Each row below holds a small network's activations on one record, seen along a few directions.
Records have a field called Feme. Each example row is followed by its value.
The largest differences between rows may come from other fields.
In the rows, zero is written as 500.
Strong random noise was added to every row along 4 fixed directions; ignore it. To show where, here is one row again and again, with new noise each time:
[645 469 404 480 620 786 173 596 498 515 580 467 523 699 395 616 625 710
 388 801]
[540 598 541 448 489 542 413 467 483 425 410 396 488 458 484 551 421 502
 482 565]
[627 682 403 451 436 611 271 526 485 508 433 383 439 604 452 573 502 438
 418 647]
[562 482 384 482 571 591 245 604 637 497 440 398 389 468 325 536 466 422
 442 577]
[554 671 537 416 446 583 467 408 411 457 409 371 535 522 592 578 436 551
 484 613]
[494 357 405 477 659 591 316 596 699 494 436 391 403 368 328 523 424 468
 484 536]

[501 391 490 528 672 556 501 559 491 530 628 598 574 611 473 525 569 697
 467 595]  y6
[486 408 251 515 517 531 494 577 619 663 540 496 418 543 502 451 568 388
 486 469]  y2
[572 289 520 549 552 684 236 576 513 389 594 585 490 511 332 507 668 648
 462 592]  y1
[551 625 666 489 446 490 516 449 325 417 538 572 584 567 553 530 532 620
 462 551]  y3
[572 516 365 473 643 602 407 566 579 605 511 453 491 565 487 554 493 552
 451 612]  y4
[448 423 448 506 578 487 540 542 560 533 514 498 474 467 468 481 480 481
 508 461]  y9
[483 465 388 531 570 436 426 622 626 544 497 499 393 474 346 470 462 350
 470 437]  y11
[547 687 582 437 334 563 499 368 319 478 460 442 537 590 627 572 551 545
 490 576]  y7
[518 677 549 529 390 402 559 467 374 473 514 548 514 625 549 503 519 439
 475 492]  y6
[467 501 629 476 428 435 558 412 495 374 397 456 476 313 520 466 411 451
 565 409]  y1
[506 419 699 550 631 419 473 535 509 351 540 594 551 411 364 502 455 630
 502 482]  y5
[687 654 523 635 512 439 118 723 491 410 602 616 439 722 184 545 593 436
 343 620]  y10
[582 741 529 451 384 518 571 403 327 565 512 487 594 669 657 564 548 583
 448 607]  y7
[407 508 411 418 376 541 885 293 376 665 514 465 602 564 881 478 561 572
 587 469]  y8
[541 633 378 447 603 586 566 498 489 658 523 398 601 677 633 598 456 629
 466 680]  y10
[377 155 485 537 634 522 679 503 569 540 622 614 540 424 519 426 584 645
 574 421]  y8
[400 599 399 398 462 444 793 374 551 689 375 341 483 394 750 489 360 359
 575 378]  y3
[367 577 549 520 350 200 752 454 544 456 373 463 389 286 527 374 319 165
 580 191]  y9
[553 505 556 625 384 400 372 587 428 377 598 669 454 601 349 439 641 413
 440 468]  y2
[414 257 440 458 612 640 550 448 607 511 475 428 485 332 558 488 489 574
 578 475]  y4
[598 817 706 448 379 469 582 345 250 409 452 464 630 630 681 599 451 610
 500 619]  y5
[457 445 493 601 500 296 472 645 609 456 528 582 373 447 290 402 452 280
 482 337]  y11

Here are new rows. What is Feme for each?
[562 577 524 490 514 561 469 473 438 502 519 485 558 597 546 563 527 589
 468 600]  y5
[547 390 681 586 627 415 324 617 533 302 538 632 494 428 214 478 479 570
 474 510]  y5
[608 580 284 432 444 677 298 501 545 608 417 378 423 554 499 538 550 427
 457 604]  y1
[491 648 391 453 306 387 551 429 541 518 313 399 356 355 566 413 399 171
 540 349]  y4
[541 669 401 513 389 397 467 532 490 553 477 509 421 588 476 476 506 312
 457 460]  y6
[486 466 320 489 488 592 528 526 516 642 555 473 478 614 573 491 575 475
 485 535]  y9
[425 364 594 536 528 376 587 516 520 439 537 610 494 388 410 436 509 497
 524 366]  y8
[511 384 486 602 580 404 338 658 586 434 559 639 408 500 239 435 542 417
 454 455]  y6
[559 649 633 617 318 256 422 555 415 337 512 632 411 533 363 433 528 280
 470 376]  y2
[436 517 602 514 501 376 651 481 458 449 513 535 532 471 528 470 425 500
 526 421]  y11
[416 359 680 560 555 395 673 487 425 400 614 653 592 491 488 459 533 651
 537 433]  y8
